These are the activations of a small neural network, seen along a few directions. Each row is one input.
In each table, some parts of the input vary, and every possible input appears once, in random order.
Descriptions start from the smaller parts, as in this example, which fits no table here: values(2) and (point or ring(9) or (line(6) and ring(8))).
Shared parts are said once, and a part with two or three values counts as separate values.

Other details of the inputs shift rows strongly along two fixed directions, in all tables alike. That doesn't count.

Rows:
R1: [ -1  -3   8 -15 -14 -16 -12 -30  -9 -10  39 -17 -11  -8  14  -5 -10]
R2: [  1  19 -29  18 -23   5  21  17  15  -6 -37  11  -7 -24  31  41   2]
R3: [ -9  -3  19  12  19   7 -18  25  -9  23  19   6  -6   5 -19 -10  17]
R4: [ 14 -13 -13 -15 -13 -15   3 -20  -9  -7  12 -16  12  -4   4   0  -2]
R5: [  6  14  23   2   8   2 -15  30   5  18  22 -17  15   7 -28  -4  -4]
R6: [-6 -2 17 16 26 20  6 24  0 11  2 17 -9 -4 -5 -6 -3]
R7: [ -5   4  25   0  23  12 -15  27  22   3   9   6  -4  -3  -5  13  -9]
R8: [ -3  -9 -14  -4 -12  -6 -13 -30   0 -12  -1  -6   2   8   6 -11  22]
R9: [ -8 -18  -8  -3   1  -6  15   2  -9  -4 -24  11  -2   3   5  14  13]
R10: [  1  -1   1   7  21  27 -21  11  -3  22  -7  16   0  13 -14   4  -5]
R11: [-16  -5   0  -5   0 -12  15   3   4 -12 -18  15 -16  -3  15  14  -5]
R12: [  6  17   0   8  10  11 -14  21   1  20 -11   6   9  14 -25   1 -20]
R13: [-12 -19  -7  -1 -11 -18  -1 -15  -2 -16   9  -2  -8 -12  16 -15  14]
R14: [ 14  11  23   2  18  19   1  19  -2  20  26  -9  10   4 -24  -9  -1]
R15: [ -4   5  -2   0 -24 -39  -2 -13 -15  -5  23 -23   4  -1  -9 -24  12]
R16: [  0 -25  -6 -14   3  10  18   4  18 -19 -37   9   7  -7  19  30  -6]
R17: [ -6  19  21   3   2  -3  -1  31 -15  29  10  -4   0   7 -30  -9  -4]
R18: [  8 -23  -7   0  14  12  25  -2  21 -26 -31   9  10  -9  18  25  -8]
R19: [ -1  -3  -8  -2 -10   5   2 -35   0 -16   3  -2  -3   0  17 -20   4]
R20: [ 12 -18  -2   1  12   6  17 -10   6 -14 -12  -2  11   3   5  19   6]
R21: [  8  20  -4   0 -23 -15   2 -33 -11  -7  19 -23   6  12  -9 -29   2]
R22: [ -5   6  13   3  14  30 -29  10  -4  25  16  10  -9   4  -8 -17 -12]
R23: [ -6   2 -11  -8 -12 -11 -12 -33  -1 -13   5   1 -14   1  19  -7 -12]
R24: [-11  15  14   6  20  17 -23  19  22   8  -5  16 -10   6  -5  -1  -8]
R25: [ -3   8  -5   3   9   4   8 -15  16 -19 -20  12  -7   4  15   5 -11]
R26: [  3  15  12  19  18   0  15  29  -1  16  -4   3   6   5 -27  -1  -9]
R27: [ 14   0  -6   2   2  -8  26   0  11 -15 -14 -13  20   4  -7  16 -10]
R28: [  4   7   6 -20 -29 -22   4 -19 -16  -2  25 -35  10   5  -6 -10   2]
R29: [  0 -14 -20  -6   1 -11  29  13   3 -11 -47  15   6  -3   2  20   3]
R30: [  4  -9  -3   0  16   1  24  -3  25 -31 -28   9   2  -6  18  32 -15]
R31: [  2  14   5  -6   9  23  -7  22   1  21 -16  10   4  13 -20  -5  -1]
R32: [  5  -3 -21  -3  -2  -2  -2  -2  15 -11 -27   6  11   5  -3  -2   8]
R33: [  5   7   9  14  24   9  13  27  -3  16  -2  11   2   1 -22  -6   0]
R34: [-10   8  17   4  13  28 -31  15   9  19  14   7  -6   4  -9 -22   3]
R35: [ -6   8  29  -9  17  17  -6  25  11  10   3   6  -8   1  -4  17 -14]
R36: [ -2  -9  20   1  21  23 -15  28  17   8   6   4   4  -6  -5   5  -1]
R37: [  1  34  -2  33  -6  17 -11  40  15  21   5   7  -9 -21   9  16   7]
R38: [  2  -4  25   1  19  17 -22  20   1  20  25  -7   6   6 -17  -1  12]
R39: [  7 -17   1 -12 -13 -10 -11 -32 -21   0  34 -21   2   1   6  -6   8]
R40: [ -6   0  -2 -16 -23  -2 -12 -36 -21   2  15 -13  -5  13   4 -21  20]
R41: [  6 -20 -29   2   7 -14  21   9   2 -10 -41  19   8  -7   2  21  -8]
R42: [  5   0 -26   4  -3 -10   8   6  25 -20 -51   6  18   9  -4  16  -5]
R43: [ -7  -2  -1   9  12 -11  21  -3   8 -19 -12  14 -13  -5  14   9  -7]
R44: [  9  -5   0 -15 -19 -19  -7 -19  -6  -7  32 -27  11  -3  -1 -18  16]
R45: [  8  -8  -5 -24 -20 -12  11 -17  -8  -8   5 -19  10   0   3  -1   8]
R46: [ -1  14  14  11   9  -5  -9  27 -17  29  17   0   2   3 -30  -8 -14]
R47: [-15  -6  -2  -1 -10 -29  -1 -16   3 -19  11   0 -16  -8  17  -7   6]
R48: [-12  -2   2  -4 -14 -27  -8 -26 -19  -6  34  -4 -22  -8  14 -15  -6]
R49: [  4 -20  -1 -13   1   4  10  -3   2  -7 -18  -2   8   5   6  23   8]
R50: [  0 -14  -6   6  -4 -15  16 -26 -17 -12   8  -4  -4   1   7  -9  18]
R51: [-12   8  -2 -17 -18  -8  -4 -30   0 -14  -1  -1 -14   5  19  -8  -2]
R52: [  2  -6  24  -2  16  25 -21  17  -4  22  29   0  -3  -5  -7  -3 -13]
R53: [  7  15   5   1  11  20 -23  14  -9  29  12   6   2  10 -24 -17  -8]
R54: [-11  12  22  -5   7  33 -22  13  -3  25   9   8 -10   8  -8 -18  -2]
R55: [  4  27 -18  18 -42 -11  -9 -17 -17   7  36 -14 -15 -27  28  -2   5]
R56: [  0  23   8  -1   3  14  -6  25   2  20 -18   2   7  17 -26   0 -10]
R57: [  2 -18 -24   4   7 -17  20  15  15 -17 -42  15  10  -7   1  15   8]
R58: [ 13 -13 -21  -3   2 -12  19   8  14 -15 -36  -2  24   0  -1  35 -21]
R59: [ -3 -22 -14  -1  -8 -19   1 -23 -23  -5   7  -1  -5  -2   8  -3   9]
R60: [  3   2  -2  -1 -12   0  -5 -43 -16  -4  22 -12  -2  12   3 -26  18]
R61: [-15  -9   6 -12 -23 -13   1 -21 -23  -3  25  -8 -15  -7  13 -24  12]
R62: [  9  12  -7  -5 -18  -6   1 -36 -13  -5  21 -15   3   7  -3 -33  11]
R63: [  9  21 -31  32 -11   6  28  12  19 -12 -31   9  -4 -24  32  35   0]
R64: [ -6 -24 -13   3   5  -3   7   1  -2  -8 -15  16  -7 -11  14   7  -8]
Description of these inputs: values(4) and (point or (values(3) and line(5))).
- Changing only the values(4) part turns R32 into R62. The same change can be made to R5. Which row results? => R27
- Changing only the values(4) part turns R48 into R11. The same change can be made to R46. Which row results? => R17
- Which other rows does R52 become when the line(5) part takes its other values? List them by row number. => R1, R4, R39, R58
- Which other rows does R60 become when the values(3) part takes its other values? List them by row number. => R20, R50
- Which other rows does R33 become when the line(5) part takes its other values? List them by row number. => R6, R26, R43, R50
- Which other rows does R18 become when the values(4) part takes its other values? List them by row number. => R16, R36, R52
- Which other rows does R59 become when the values(4) part takes its other values? List them by row number. => R3, R9, R50
- Which other rows does R31 become when the values(3) part takes its other values? List them by row number. => R29, R45

Rows:
R65: [ -6  10  12  -3  -1   2 -19  -5 -17  18  23  -3  -7  11 -16 -28   3]
R66: [  6   9 -14  -9 -40 -30   6 -47 -11 -22  25 -31   2  -6  17 -15   6]
R67: [ 17 -25 -15 -24 -28 -17   3 -49 -19 -16  19 -34  23   7   2 -16  23]
R68: [ -4 -11   6   7  17  10   0  19   7   3  -6  13  -5  -7   4  13   0]
R69: [ -9   3  20  -5   6   2 -14  -6 -16  13  27  -2  -9  10 -14 -28   3]
R70: [  1   6   1   0  11  18  -8   9  14   3 -15  10   0   5  -1   9 -12]
R71: [  1  18  10  12  -8   3 -10   6 -15  20  35 -10  -7  -7  -4 -15   9]
R72: [  2 -20 -24  -2 -19 -25  24 -18   1 -28 -15  -4   1 -18  28  21   6]
R73: [ -3  -1  -4   8  10  19  -7  13   6   9 -13  17  -6  -3   5   8   0]
R74: [-5 -8  5  6 17 18 -2 12  7  4 -9 18 -8 -3  7  9  0]
R75: [  0  -3  11  -2  17   9  -1  15  16  -2  -7   6   2   1  -2  13 -12]
R76: [ -5 -10   7   0  20  -1   4  18   4   1 -13  11   2   5 -12   5  -6]
R77: [  1 -19 -21 -12  -5  -9  17 -28  19 -37 -34   5   3  -1  26  18  -7]
R78: [ -1   9  -5   7   7   5   2  17   4   8 -23  11   4   8 -14   1  -2]
R79: [  4  16  -1   5   4  14  -4  14  15   4 -16   5   4   4  -4   9  -8]
R80: [  1  -4 -28   8 -11  -3  13  -5  10 -15 -33  10   1  -9  20  18   7]
R81: [  4   4   9   1  10   4   6  21  12   2  -6   0   5  -3  -4  19 -14]
R82: [ -3   8  19  -2  -2 -12  -5   8 -19  16  32 -12  -3   2 -19 -18   1]
R83: [  1  18  11   5  -5  -7  -6   5 -18  19  27 -11  -1   5 -20 -23   3]
- What do these inputs look like to the network? => point or (values(3) and ring(6))
- Which other rows does R80 become when the ring(6) part takes its other values? List them by row number. => R68, R71, R72, R73, R74
- Which other rows does R83 become when the values(3) part takes its other values? List them by row number. => R66, R71

Rows:
R84: [ 11   1  -1   7  14   7  12  27   9   7 -19   3  16   3 -16  18  -5]
R85: [ -5  25  15   2 -16   0 -22   2 -16  23  42 -13 -11  -3  -6 -21   1]
R86: [  2  12  -2  17  31  35  -1  40  19  18 -44  29   6  13 -19  13  -7]
R87: [  0 -24 -27  -9 -21 -24  15 -29  -7 -24 -17  -4   4  -6  19   5  11]
R88: [ -4  -4  17 -10  -4   5 -21 -12 -18  14  37 -11  -5   5  -8 -23  10]
R89: [  0  -8 -26 -10 -23 -15   7 -29  10 -29 -19  -3   0  -7  28  13  -2]
R90: [ -6  10  25   3   7  13 -17   4  -7  16  39  -3 -12  -1  -5 -19   3]
R91: [  1 -19 -22 -10  -9 -30  22 -18   2 -28 -30  -1   9   2   7   9  -2]
R92: [ -1   6  -2  14  13   9   9  26  10   4 -21  17  -5  -8   5  20  -7]
R93: [ -1 -12 -21  -6 -19 -20  14 -38   3 -32  -7  -5  -5 -11  33   5   4]
R94: [ -3  -1  18 -12   3  -2 -10  -8  -9   6  22  -9   1  12 -16 -19  -1]
R95: [  8  10  19  -9  -9   2 -13 -12 -14  12  44 -27   7   6 -14 -24   7]
R96: [ -2   3   7  21  33  22   6  47  17  13 -28  28  -3  -5  -7  25 -11]
- What do these inputs look like to the network? => point or (values(2) and line(6))
- Which other rows does R95 become when the values(2) part takes its other values? List them by row number. => R84
